These are the activations of a small neural network, seen along a few directions. Each row is one input.
Each table varies a few parts of the input and shows all the possible inputs, shuffled.
Descriptions start from the smaller parts, as in this example, which fits no table here: one of 6 places along a line, together with either a single point or one of 9 places along a line or (one of 3 separate values, together with one of 8 places around a ring).
Shared parts are said once, and a part with two or three values counts as separate values.
(in the rows, 128 means zero)

Other details of the inputs vary at random and push rows far along two fixed directions, the same in every table; ignore that.

A family of inputs:
R1: 151 98 149 75 131 62 181 183 134 133 80 159
R2: 102 129 131 107 138 114 104 50 76 107 186 147
R3: 156 95 155 65 124 69 191 188 152 131 91 164
R4: 111 151 114 104 143 114 110 56 68 114 147 129
R5: 94 113 120 158 129 194 123 162 179 93 112 83
R6: 161 115 136 41 160 75 179 173 143 115 71 184
R7: 151 129 143 112 131 79 155 173 154 146 107 153
R8: 131 135 132 151 103 158 95 79 105 137 155 87
R9: 121 103 117 182 124 199 107 180 166 121 124 117
R10: 162 109 138 165 95 207 122 176 177 144 105 80
R11: 139 142 125 165 112 155 107 112 131 150 130 95
R12: 101 165 114 100 158 63 130 73 75 118 150 164
R13: 142 93 135 173 95 185 142 219 194 141 110 103
R14: 105 155 110 173 133 160 88 87 113 122 163 119
R15: 100 136 133 101 125 56 134 82 77 132 165 143
R16: 158 117 134 99 128 103 163 181 135 140 62 126
R17: 126 141 128 177 110 148 108 124 135 145 143 102
R18: 94 139 119 114 140 111 114 52 61 108 168 134
R19: 145 118 116 167 129 211 106 163 150 124 89 97
R20: 109 154 113 174 131 166 84 82 121 121 173 123
R21: 93 136 120 88 149 61 126 70 75 109 172 171
R22: 102 132 131 147 104 136 108 64 78 130 171 96
R23: 109 123 121 131 133 143 109 90 96 110 150 129
R24: 117 126 149 77 118 54 133 53 75 124 184 150
R25: 156 133 121 71 171 70 170 173 139 129 61 180
R26: 120 146 125 97 140 114 98 39 78 110 172 139
R27: 153 133 116 85 172 82 174 190 139 133 44 169
R28: 120 148 121 135 138 135 121 119 139 118 147 149
R29: 174 109 149 59 135 61 177 178 144 139 74 158
R30: 117 112 112 130 147 124 148 182 135 120 91 144
R31: 140 105 144 78 136 45 179 187 137 138 93 169
R32: 157 131 129 112 137 97 163 179 143 152 64 133
R33: 99 134 138 118 109 83 108 48 84 128 212 134
R34: 145 133 116 171 131 211 108 160 175 133 107 110
R35: 112 155 126 146 120 104 117 92 100 142 153 117
R36: 157 128 131 175 104 193 122 168 182 154 108 89
R37: 91 121 138 176 95 185 103 108 159 112 164 50
R38: 156 120 112 202 130 240 101 195 193 139 79 94
R39: 108 116 122 169 110 213 90 99 129 111 169 103
R40: 103 122 118 159 118 178 106 121 139 113 167 124
R41: 137 142 142 108 122 83 150 134 142 141 142 149
R42: 152 134 134 142 116 136 122 133 148 151 120 113
Each input here is: one of 2 separate values, together with either a single point or (one of 4 places along a line, together with one of 5 places around a ring).
Question: Changing only the choice among 2 separate values turns R8 into R19. The same change can be made to R36. Which row results?
Answer: R34
Question: A walk changes only the place on the line of 4. It starts at R18 and steps to R23. List the rest of the walk in order.
Answer: R2, R39
Question: Which other rows does R15 become when the place on the ring of 5 takes its other values? List them by row number.
Answer: R16, R22, R32, R35
Question: A walk changes only the place on the ring of 5. It starts at R11 and steps to R8. List the rest of the walk in order.
Answer: R1, R31, R17

A family of inputs:
R43: 158 105 141 123 139 117 160 218 181 135 59 135
R44: 146 134 128 89 142 95 152 137 129 133 111 164
R45: 126 127 119 162 125 179 98 124 149 129 134 101
R46: 118 118 144 84 124 90 144 102 106 115 157 148
R47: 114 134 118 107 156 92 129 111 102 118 131 162
R48: 115 130 115 158 134 185 112 133 130 115 120 107
R49: 127 120 126 163 104 160 108 122 121 140 137 94
R50: 142 122 138 92 126 84 159 143 115 140 110 142
R51: 116 129 113 132 144 136 115 116 106 115 125 138
R52: 119 131 114 159 133 182 109 128 119 120 125 117
R53: 133 129 121 137 133 142 109 118 130 133 135 129
R54: 131 132 135 137 127 116 114 109 118 134 142 128
R55: 123 129 128 169 100 171 119 130 141 141 138 87
R56: 139 134 142 96 135 82 158 138 134 129 111 149
R57: 108 128 113 165 138 171 104 129 134 116 129 111
R58: 151 109 134 121 124 112 171 223 179 144 68 128
R59: 129 147 138 99 133 66 134 94 103 132 152 155
R60: 115 136 110 171 132 174 105 134 132 124 134 120
R61: 113 127 143 86 123 79 146 94 109 118 167 158
R62: 135 132 124 92 141 97 127 101 106 124 130 152
R63: 123 127 130 135 117 112 120 108 111 142 149 119
R64: 116 105 133 170 107 178 103 132 148 123 158 101
R65: 134 139 135 139 120 128 125 112 122 136 140 128
R66: 117 139 114 138 140 142 124 119 114 122 132 142
R67: 120 148 123 113 132 113 118 89 120 125 156 134
R68: 109 125 137 122 114 114 123 102 123 121 176 135
R69: 142 130 131 78 145 98 152 134 128 123 105 150
R70: 137 134 124 122 130 146 118 109 117 130 134 129
R71: 122 137 129 132 113 106 125 106 111 143 156 124
R72: 121 125 120 92 157 94 147 141 118 108 97 156
R73: 103 146 115 124 144 115 122 102 112 113 146 140
R74: 128 130 122 121 132 138 114 108 126 120 130 121
R75: 129 147 125 91 140 81 130 93 108 130 150 161
R76: 120 146 136 124 125 101 122 94 118 128 155 127
R77: 112 136 112 166 131 183 114 133 137 118 126 111
R78: 169 108 142 119 134 128 165 217 167 138 56 139
R79: 135 126 131 162 116 160 103 119 126 131 133 105
R80: 118 122 127 168 107 159 108 124 137 139 142 87
R81: 161 103 140 119 136 123 160 215 175 130 53 131
R82: 126 138 134 100 120 77 146 99 99 141 147 144
R83: 162 113 128 111 140 137 169 219 187 134 55 143
R84: 116 112 140 87 126 84 138 100 107 110 156 149
R85: 123 118 127 165 104 168 110 129 135 135 130 82
R86: 133 129 135 163 114 176 112 129 140 130 127 92
R87: 124 125 130 159 103 170 116 125 130 137 135 84
Question: What do these inputs look like to the network?
Answer: one of 5 places around a ring, together with either a single point or (one of 2 separate values, together with one of 4 places along a line)
Question: Changing only the place on the ring of 5 turns R60 into R66. The same change can be made to R67. Which row results?
Answer: R83
Question: Changing only the place on the ring of 5 turns R85 into R87. The same change can be made to R84. Which row results?
Answer: R46
Question: Which other rows agree with R53 in the place on the ring of 5? List them by row number.
Answer: R43, R45, R47, R54, R57, R63, R64, R80
Question: A walk changes only the place on the line of 4. It starts at R51 and steps to R62. List the rest of the walk in order.
Answer: R79, R49
Question: Which other rows does R55 become when the choice among 2 separate values takes its other values? List them by row number.
Answer: R82
